Look-ups in named tables: a row name and a column name give one cell, copied from the table.

Table doz
,fug,daboru,rufe,posevut,dadadi,nesebi,bonos,vebutam,mumuvuz,tem
fos,0.1,0.0,0.1,0.1,0.0,0.4,0.0,0.3,0.4,0.2
retatug,0.0,0.5,0.0,-0.6,-0.1,-0.3,0.1,-0.4,0.2,-0.1
libofe,0.1,-0.1,0.3,0.8,0.0,0.7,0.4,0.8,0.0,0.6
nurok,0.1,0.4,-0.2,-0.4,-0.2,0.1,-0.1,-0.1,0.6,0.2
bur,0.2,0.3,-0.2,-0.3,-0.1,0.2,-0.2,0.0,0.7,0.2
mero,0.2,0.5,-0.1,-0.5,-0.1,0.0,-0.1,-0.2,0.6,0.0
tuli,0.1,0.5,0.0,-0.3,-0.1,-0.1,0.1,-0.3,0.3,0.0

vebutam of nurok: -0.1
rufe of tuli: 0.0
bonos of libofe: 0.4
tem of libofe: 0.6
posevut of bur: -0.3
bonos of nurok: -0.1
tem of tuli: 0.0
fug of retatug: 0.0
vebutam of libofe: 0.8
posevut of libofe: 0.8
nesebi of retatug: -0.3
rufe of libofe: 0.3
bonos of fos: 0.0
nesebi of nurok: 0.1
bonos of retatug: 0.1

Table dunaga
columns: tig, dugum, zimub, bir, tuded, vafud, ruk, kolub, durepa
lema: [-1451, -3899, -5021, -4935, -3930, -4756, -4932, -6396, -5491]
pefiver: [-3606, -4626, -4967, -5382, -4842, -5468, -5390, -6384, -5947]
sorasi: [4999, 534, 3782, -2007, -598, -3029, -560, -5607, -4451]
sode: [-2137, -3424, -4687, -4739, -3705, -4836, -4963, -6365, -5648]
vadod: [-523, -788, -3184, -3275, -1847, -3956, -4124, -6243, -5351]
metigu: [5657, -2262, -2105, -3707, -1832, -2894, -2398, -6116, -4130]
tav: [0, -4310, -2184, -4932, -4223, -4816, -3639, -6112, -5277]
givaz: [-404, -3228, -241, -4309, -3752, -4854, -3078, -5953, -5452]
narekun: [2424, 2427, -1237, -1540, 659, -2634, -2849, -6107, -4825]
vef: [-4729, -5074, -4875, -5651, -5366, -5896, -5579, -6374, -6197]
ditazo: [-1840, -3066, -3437, -4468, -3574, -4797, -4475, -6235, -5624]
reli: [629, -3455, -4672, -4626, -3308, -4170, -4371, -6347, -5057]
nazu: [3640, 1780, 369, -1668, 334, -2653, -1973, -5944, -4623]
goz: [-3526, -2410, -2848, -4191, -3521, -5140, -4633, -6200, -5989]

ruk of sorasi = -560
zimub of reli = -4672
ruk of ditazo = -4475
bir of pefiver = -5382
vafud of nazu = -2653
kolub of nazu = -5944
vafud of ditazo = -4797
durepa of goz = -5989
durepa of ditazo = -5624
kolub of sode = -6365
tuded of vadod = -1847
tig of metigu = 5657
bir of reli = -4626
tig of vadod = -523
tig of nazu = 3640
zimub of tav = -2184
zimub of givaz = -241
Which row has the largest vafud? narekun

